teka: [ 15 -15  12 -20  29  -4 -14   1  10  16  -8  -4  -2  -3  19   5  -3   9
 -13  13   6]
sife: [ -9  39   2  -3   2   8  -3   8  16   5   9  17 -13   0 -14  20  -6  -4
 -18  16 -27]
zenib: [ -8 -20  -4  13 -14  12  29  12  55  27   0  14  12   1  -4  -3   3  18
   8 -15  -4]
Sidi: [  8  13  -3  30 -16  -4 -32   4  19  10  -5 -19   4  -4   8  24  -6  37
  29   7  37]
miss zenib: [  0  29  12   3 -15   1   8  -4  12  -4  -3  27 -14 -20  18  55  13  -4
  -8  12] -> [14]
find: [-20  -4  13 -14  12  29] -> zenib
find: [-8 -4 -2 -3 19] -> teka
find: [ -3   3  18   8 -15] -> zenib

fisu: [ -9 -24  13   4  13   8  11 -33  -1  27 -27 -16 -27   8   9  21 -11   9
   0  22   0   0   3   9   3   0]
labi: [ -3  -4  -9 -23  13   4  13   8  11 -33  -1  27 -27 -16   9  21 -11   9
   0  22   0   0   3   0   4   0]
Kenob: [ 27   2 -12   4  -5  -1  -1 -17   6  30   8  -5   6  -7  -4  16  -6  -1
   0  38   0   0  17   0   7   0]
find: [ -9 -23  13   4  13   8  11 -33  -1  27 -27 -16] -> labi
miss labi: [ -3   9 -11   0   4  -4   9 -27  22   3   0  -1  21  -9 -16  27   0  11
  13 -33   0   4   0  13 -23] -> [8]

pum: [-40  39  -4  32  19 -27]
radim: [-40  39  -4   7  26  38]
Gabol: [ 27 -38 -31   7  34 -21]
gade: [ 39  -3 -39  39 -20  33]
ton: [ 46  -1  -7 -19  -4 -26]
Zot: [-34   6 -31 -32  23  40]
find: [-40  39  -4   7  26  38] -> radim
miss Zot: [  6 -31  23  40 -34] -> [-32]
miss radim: [ 39  26 -40  38  -4] -> [7]
miss pum: [ 39  -4 -27 -40  32] -> [19]

zufup: [ -1  10  -3 -20  -4   4   8   0 -11  -6   6  10 -23 -16   5   9 -26 -12
 -36  -3  30   1 -12  12 -11  -9]
finuk: [-13   9  -1   5  -1   7   7   9 -16  -1  10  -3 -18 -15   8   6 -13   2
  -9 -12  12  -5 -15   2 -10  -1]
netil: [-17   1 -11   5  -7  16  11  -5  -6 -10   4  18 -25 -15  -2  16 -48 -12
 -36   7  35  12   1  14  -9  -9]
find: [-17   1 -11   5  -7  16  11  -5  -6 -10   4  18 -25 -15  -2  16 -48 -12
 -36   7  35  12   1  14  -9  -9] -> netil
find: [-10   4  18] -> netil
miss netil: [ -5   5  14  16  -6  -9 -48   7   1 -36  16  -7 -12  18   4  -9 -11  -2
   1  12  11  35 -10 -17 -25] -> [-15]
find: [ -1  10  -3 -18] -> finuk

vor: [ 0 -8  3 -9 -6]
Nege: [ 32 -17  11  -1 -11]
paden: [-16  -2   9  -8  -1]
Gisu: [ 0 22  3 -9 -6]
nepo: [-12  24  30  26  24]
gol: [ -5 -22  -1  -5 -20]
Rufud: [ -1 -19 -19 -25  12]
Muk: [-22 -20   0  -2  16]
safi: [-14  -5 -16  -1  10]
Nesi: [3 9 5 4 6]
find: [3 9 5 4] -> Nesi
miss paden: [ -8   9 -16  -1] -> [-2]

zemip: [ 21   5  32 -43  29  -4   7  21   1 -25   4  -2 -28  30 -42  10  11 -26
 -11  28 -28 -25 -17]
Dun: [ 21   5 -32  16  25 -43 -39  21   5  31 -11  13  44 -38 -45  30 -22   9
 -14  42  23  39 -19]
Verob: [ 21   5 -32  16  25 -43 -39  21   5  31 -11  13  44  42 -45  30 -22   9
 -14  42  23  39 -19]
Ninon: [-19  15  11  30 -36 -15  25  20  28 -27 -17  15 -20 -13  13   3  10 -39
  13 -38  29 -27  29]
find: [ 21   5 -32  16  25 -43 -39  21   5  31 -11  13  44 -38 -45  30 -22   9
 -14  42  23  39 -19] -> Dun
find: [ 10 -39  13 -38] -> Ninon
find: [-28  30 -42  10  11 -26 -11] -> zemip
find: [ 31 -11  13  44  42] -> Verob
miss zemip: [  5 -43  32  -4 -17 -25 -28 -11 -26   4  -2  21   7  28  11  30 -25  21
 -42  10   1 -28] -> [29]
miss Dun: [-39  23  42 -19   5   9  21  31  13  16  39 -11 -32 -43 -38 -14  44 -22
   5  21  30  25] -> [-45]
find: [-36 -15  25  20  28 -27] -> Ninon

lafa: [  3   8  13  12 -14]
bunab: [  1 -25  -3  -4  36]
Leb: [ 29  15 -41  -7  40]
Kedus: [  6 -34  -9  -7  40]
Nisap: [ 13  34 -21  -1  22]
find: [-41  -7  40] -> Leb
find: [-9 -7] -> Kedus
find: [ 29  15 -41  -7  40] -> Leb

Vazez: [  3   7  -8  24   2  -1 -15 -10 -34  11 -20  -3 -14 -20   3 -17  12 -15
  -2  17  16   8 -14 -14  -9  -3  21  46  12   8  10  14  12   1   3   0
 -10   2   8  -3  -3  -1   5 -10 -19  -9   3  -3   3  -6  -1   4   3  -4
  -2]
nela: [  1   3   0 -10   2   6  -3  14 -24  -2 -35  -9  -8  -2  15 -10  21   1
  -6 -10 -10  26   6 -27 -21 -23   8  20  11  17 -16  -1 -19  18  -6  13
   3  14   3   4  27  23   6  -2 -10  17   1   2  -2 -15  -5  10  11  -6
  -9]
kuluv: [-11  28   9  14 -24  -2 -35 -10 -34  11 -20  -3 -14 -20   3 -17  12 -15
  -2  17  16   8 -14 -14  -9  -3  21  46  12   8  10  14  12   1   3   0
 -10   2   8  -3  -3  -1   5 -10 -19  -9   3  -3   3  -6  -9   0   1   4
   2]
miss nela: [ -9 -19   3  21   6  11  27  10 -10  13  -2   2   2   6 -27   3   8  -5
  14   3  -2  11 -10  -6   1 -10   1  17   4  17 -10 -15  -9  -6 -10 -21
  14 -24  20  -6 -16   1  -1   6  18  -8 -23  15  -2  -2  26   0  23  -3] -> [-35]
find: [  2   6  -3  14 -24  -2 -35] -> nela
miss nela: [-16  -6   3  17  26   1  15  10   6 -10  -2 -10  27  -6  11  -2   2 -10
  11   0  21   1   4  14 -27  -9  -1  -3  -8  -5  18 -23  -2 -24 -10 -19
   2  -6  -2  -9 -35  14   1   3   8  17  13  20 -15   6   3   6 -10 -21] -> [23]
find: [-11  28   9  14 -24  -2 -35 -10 -34  11 -20  -3 -14 -20   3 -17  12 -15
  -2  17  16   8 -14 -14  -9  -3  21  46  12   8  10  14  12   1   3   0
 -10   2   8  -3  -3  -1   5 -10 -19  -9   3  -3   3  -6  -9   0   1   4
   2] -> kuluv
find: [  3   7  -8  24   2  -1 -15 -10 -34  11 -20  -3 -14 -20   3 -17  12 -15
  -2  17  16   8 -14 -14  -9  -3  21  46  12   8  10  14  12   1   3   0
 -10   2   8  -3  -3  -1   5 -10 -19  -9   3  -3   3  -6  -1   4   3  -4
  -2] -> Vazez
miss nela: [ 14  -3  -6  -2  -5  -6  21  20  23  18  10   1 -10   8 -10  -2  -6  -2
   6 -10   0 -35  11   3   2 -10 -10  -8  14   1  17 -19  27  -1 -16   6
 -24   6   2   3  15   1 -23  26  -2  11   4 -15  -9  17  13  -9   3 -27] -> [-21]

sav: [ 10  21  -7  21   1   2 -13   0  -3   1  -2   7  13  -4  14  -2   4  11]
zeg: [ -5  -4  -1 -13 -17 -10 -12   9  35  -7  52 -16  21  -7   7   8   2   5]
Besol: [ -5  -4  -1 -13 -17  10 -12   9  35  -7  52 -16  21  -7   7   8   2   5]
fufa: [ -5 -14 -12  17  12   8   3   7 -29 -18  -2 -33  10   9 -16   6  -2  17]
zar: [ -9  18  -3  -8  -6  -6 -26 -14  23   5 -48  32  21  -9 -20  -4   2  13]
Rus: [-13 -11   4 -12 -33   3  -4  -9  11  -6 -38  -3  -4  -5 -39   4  -2 -14]
Bol: [  4   2   1   3  18 -19   8   6 -10 -25  53  28 -13  -1 -21  -3  -8  13]
zem: [ -5 -14 -12  17  12   8   3   7 -29 -18  -2 -33 -30   0 -13   9   0  12]
Kirud: [ -5 -14 -12  17  12   8   3   7 -29 -18  -2 -33 -30   0 -13   9   0  11]
Vomed: [  0 -24  10  17  -5  10  25   1   9  -1 -54 -18  12  18  -3  19  10  -1]
miss Vomed: [ 12  10 -54  10 -24  -3  -1   0  19 -18   1  -5   9  10  25  18  -1] -> [17]
find: [ -5  -4  -1 -13 -17  10 -12   9  35  -7  52 -16  21  -7   7   8   2   5] -> Besol
miss Kirud: [-13 -30   3  17   8  -5   0   7  12  11 -18   0 -12 -14   9 -29 -33] -> [-2]

